Each row below holds a small network's activations on one input, seen along a few directions.
Each table varies a few parts of the input and shows all the possible inputs, shuffled.
Descriptions start from the smaller parts, as in this example, which fits no table here: one of 8 places around a ring, together with either a single point or one of 11 places around a ring or (one of 3 separate values, together with one of 6 places along a line).
Shared parts are said once, and a part with two or three values counts as separate values.
(in the rows, 128 means zero)

Other details of the inputs vary at random and push rows far along three fixed directions, the same in every table; ignore that.

A family of inputs:
r1: [117 144 135 140 151 137 120 127 127 140 165 174]
r2: [ 80 116 170 105 119 159 124 124 130 143  49 103]
r3: [119 114 124 139 139 108 125 109 106 149 133 125]
r4: [152 110 105 130 135  98 109 105 128 121 136 142]
r5: [ 29 195 226 142 187 206 122 148 136 138 117 161]
r6: [ 76 151 182 122 159 201 134 129 154 108  93 112]
r7: [ 37 128 207 137 198 151 111  95 132 153  78 154]
r8: [147  89  86  91 108 174 150 118 126 154 128  84]
r9: [137  68 127 126  95 107 129 115 119 123  56  65]
r10: [159 116  85 136 122 104 161 136 120 139 168 119]
r11: [184  91  67  67  98  92 119  69  99 159 123 109]
r12: [117 171 144 125 151  72 127 109 112 142 138 155]
r13: [ 93 186 170 152 132 206 143 180 120 109 152 106]
r14: [132 118 130 119 117 168 127 128  95 136 111  88]
r15: [143 105 120 137 101 109 111 146 118 136 121 131]
r16: [139  63 122 127  96  93 150 129 103 149  68  74]
r17: [186 140  72 126  97 188 154 176 166  84 203 122]
r18: [139 141 115 138  98 214 164 185 117 113 162  68]
r19: [124 104 129 119 100 189 147 163 165 107  98  87]
r20: [117 153 143 148 148 116 122 128 143 105 145 145]
r21: [119 162 139 144 148 118 103 130 115 137 159 171]
r22: [177 103  72  98 107  75 151 102 102 151 136  97]
r23: [ 91 112 156 126 125 152 125 147 143 148 101 135]
r24: [177 131  77 152  64 158 154 218 150 106 199 112]
r25: [172 125  74 118 122  55 143 109 116 148 168 142]
r26: [140 158 134 165 109 128 155 198 164  85 152 134]
r27: [136 123 132 131  78 183 131 176 119 110  95  79]
r28: [134 129 117 142 110 184 154 164 114 124 153  83]
r29: [130  99 129 115 122  53  93  94 117 161 103 174]
r30: [ 46 167 241 180 168 146  91 153 134 104  67 162]
r31: [111 172 133 100 146 136 118 118 142 144 156 164]
r32: [145  81 110  86 110 144 131  86  89 159  88  81]
r33: [130  62 114 125 123 127 137  96  97 144  86  67]
r34: [147 173 106 128 108  24  93 129 143 129 160 200]
r35: [162 111  98 102  97 158 130 121  96 132 119  73]
r36: [127 106 103 108 137 141 134 108 135 158 143 134]
r37: [175 162  71 139 121 133 130 166 164 109 242 196]
r38: [122  77 140  94  95 123 116  95  98 149  30  84]
r39: [162 169  99 110 143  55  95  89 156 114 179 214]
r40: [172 167  77 156 127 105 157 178 158 105 234 171]
r41: [ 41 167 244 169 171 156  99 148 144 107  70 172]
r42: [ 72 209 202 166 153  80 116 164 139 118 119 194]
r43: [116 146 140 123 155 102 105  98 116 152 144 182]
r44: [127 118 135 128 121 152 139 119 123 105 101  75]
r45: [145 159 122 150 127 162 127 164 151  88 174 142]
r46: [130 101 131 134 124 207 150 147 134 106 121  88]
r47: [130 116 132 125 158  38 124  72 123 132  99 141]
r48: [130  88 137 106 131 116 109  68 100 127  52  82]
r49: [135 120 120 158 112 212 165 185 140  90 154  71]
r50: [110 111 149 132 180  15 112  55 115 146  90 164]
r51: [131 147 110 131 140 175 142 157 178 106 185 153]
r52: [139  61 112 121 122 138 124  97  95 142  82  76]
r53: [160 177 103 128 147  26 122 104 153 109 177 192]
r54: [123 112 120  93 159  71 105  58 149 142 106 161]
r55: [150 113  98 130 130 101 111 108 110 146 151 146]
Description of these inputs: one of 5 places along a line, together with either one of 3 separate values or one of 8 places along a line.
Question: Changing only the place on the line of 5 turns r12 into r35. The same change can be made to r47. Which row results?
Answer: r45
Question: Which other rows agree with r8 in the place on the line of 5? List them by row number.
Answer: r2, r5, r6, r7, r19, r23, r31, r36, r51, r54
Question: Change only the place on the line of 8 in r3. List by row number the other rows that result.
Answer: r13, r18, r20, r28, r33, r44, r49
Question: Change only the place on the line of 5 in r27. List by row number the other rows that result.
Answer: r2, r34, r38, r42

A family of inputs:
r56: [154  85 113 140  94 187 158 165 132  99 109  65]
r57: [113 183 146 148 121 138 124 179 161 101 162 162]
r58: [147  89 107 138  94 191 148 163 131 105 113  61]
r59: [171 116  89 117  90 151 151 165 147 112 144 110]
r60: [106 127 149 103 149  22  86  49 109 158  68 157]
r61: [ 65 181 198 158 159 195 139 165 133 113 132 124]
r62: [118 157 149 156 142 119 146 154 142 108 148 142]
r63: [141 119 127 117 107 127 142 129 124 120 100  94]
r64: [109 102 147 121 144 152 122  95 102 136  87  86]
r65: [151 145 104 128 130 110 119 119 128 116 157 137]
r66: [ 98 126 178 163 149 175 143 145 119 105  99  99]
r67: [118  97 140 118 123 114 103  99 117 130  69 110]
r68: [109 133 147 153 141 190 137 153 131 112 143 106]
r69: [108 102 151 137 144 180 137 120 111 128 110  95]
r70: [105 163 148 147 145 114 121 145 153 126 165 188]
r71: [129 135 121 121 121 127 121 138 140 127 124 138]
r72: [155 172 103 133 137 106 137 147 146 115 189 172]
r73: [159 148  99 125 109 131 120 140 139 107 157 132]
r74: [125 134 126 120 114 125 121 137 144 128 131 134]
r75: [ 72 102 196 115 163 140 101  65  91 152  39 114]
r76: [169 131  73 121 117  50 127 112 140 130 173 151]
r77: [153  85  94  86 105  66 113  76 122 156 105 132]
r78: [107 106 153 106 125 152 133 102 108 144  78  90]
r79: [129 112 125 143 123  62 110 121 101 156 121 152]
r80: [141 111  97 110 146  70 117  83 125 157 140 150]
r81: [ 69 171 190 162 163  99 108 138 144 122 117 177]
r82: [125  66 121 107 123 150 140 102 114 156  80  90]
r83: [106 170 166 144 136 188 144 175 139 105 130 130]
r84: [167 140  78  97 108  67 113 106 142 138 166 157]
r85: [149 134 105 117 138 111 118 101 123 130 164 156]
r86: [175 108  61  91 115 102 134 100 125 148 157 119]
r87: [154 129 103 134 116 121 144 157 152 116 156 146]
r88: [147 139 101 101 130 112 119 107 132 147 155 165]
r89: [170 142  74  99 114  69 113 106 137 137 158 161]
r90: [122 178 149 150 121 133 133 182 162  96 159 167]
r91: [118 140 131 139 125 127 129 150 152 124 150 144]
r92: [124 172 120 144 143 124 120 161 167 124 194 196]
r93: [122 207 134 151 144 108 125 160 154 106 198 184]
r94: [103 139 162 139 125 227 136 162 126 107 114  87]
r95: [144 113 104 120 107 195 164 152 118 119 124  58]
r96: [104 103 147 109 150 160 138  93 100 153  89  97]
r97: [108 100 140 127 144 135 138 108 109 142  84  89]
r98: [150  95 100 105 101 172 162 125 111 132 125  63]
r99: [196 116  67 117  85 110 130 146 150 103 162 134]
r100: [172 131  95 132 110 145 146 147 131  99 161 109]
r101: [170  71  88 115  68 129 139 143  93 146 101  67]
r102: [ 94 182 159 158 167 182 142 169 145 121 184 173]
r103: [ 94 118 155 128 160  77 114  82 117 151  99 137]
r104: [ 61 101 193 114 161 132 104  84 109 161  33 116]
r105: [155  90  86 113 107 110 133 120 132 138 117 107]
r106: [151 107 111 138  89 184 162 169  85 130 131  52]
r107: [ 77 127 185 153 174  35  91  77  74 173  83 167]
r108: [ 79 128 179 142 186  51  84  57 104 147  75 164]
r109: [128 117 122 114 115 185 141 148 137 132 129 116]
r110: [157 133 100 135 127 122 152 149 140 118 165 136]
r111: [111 178 140 126 153 122 109 130 145 135 159 183]
r112: [175  69  68  82 104  45  91  58 122 153 107 134]
r113: [ 89 188 185 161 159 136 138 157 137 105 138 155]
r114: [126 112 139 126 111 117 121 121  83 153  92 101]
r115: [143 151 131 133 125 128 122 138 136 104 139 145]
r116: [ 55 135 209 166 162 195 117 149 131 118  89 120]
r117: [123 152 128 138 145 107 131 127 138 131 173 167]
r118: [143  66 111 119 103 185 144 128 118 127 101  70]
r119: [127 145 136 145 131  81 127 141 151 115 141 166]
r120: [185  94  66 103  85 147 130 134 138 122 157 115]
Question: Changing only one part turns r57 into r81. The same change can be made to r112. Which row results?
Answer: r116
Question: Changing only one part turns r69 into r75. The same change can be made to r66. Which row results?
Answer: r115
Question: What is each input in this table made of?
Answer: one of 5 places around a ring, together with either a single point or (one of 3 separate values, together with one of 4 places along a line)
Question: Change only the choice among 3 separate values in r109. List by row number the other rows that result.
Answer: r77, r120
Question: Change only the choice among 3 separate values in r111. List by row number the other rows that result.
Answer: r84, r94
Question: Change only the place on the ring of 5 in r74. List by row number the other rows that result.
Answer: r61, r84, r91, r103
Question: Which other rows agree with r65 in the place on the ring of 5? List them by row number.
Answer: r61, r64, r72, r85, r86, r93, r95, r96, r98, r100, r106, r113
Question: Start at r83 and move only the place on the ring of 5, one step at a time. The first step leads to r72. Which rows follow, in order?
Answer: r110, r87, r59
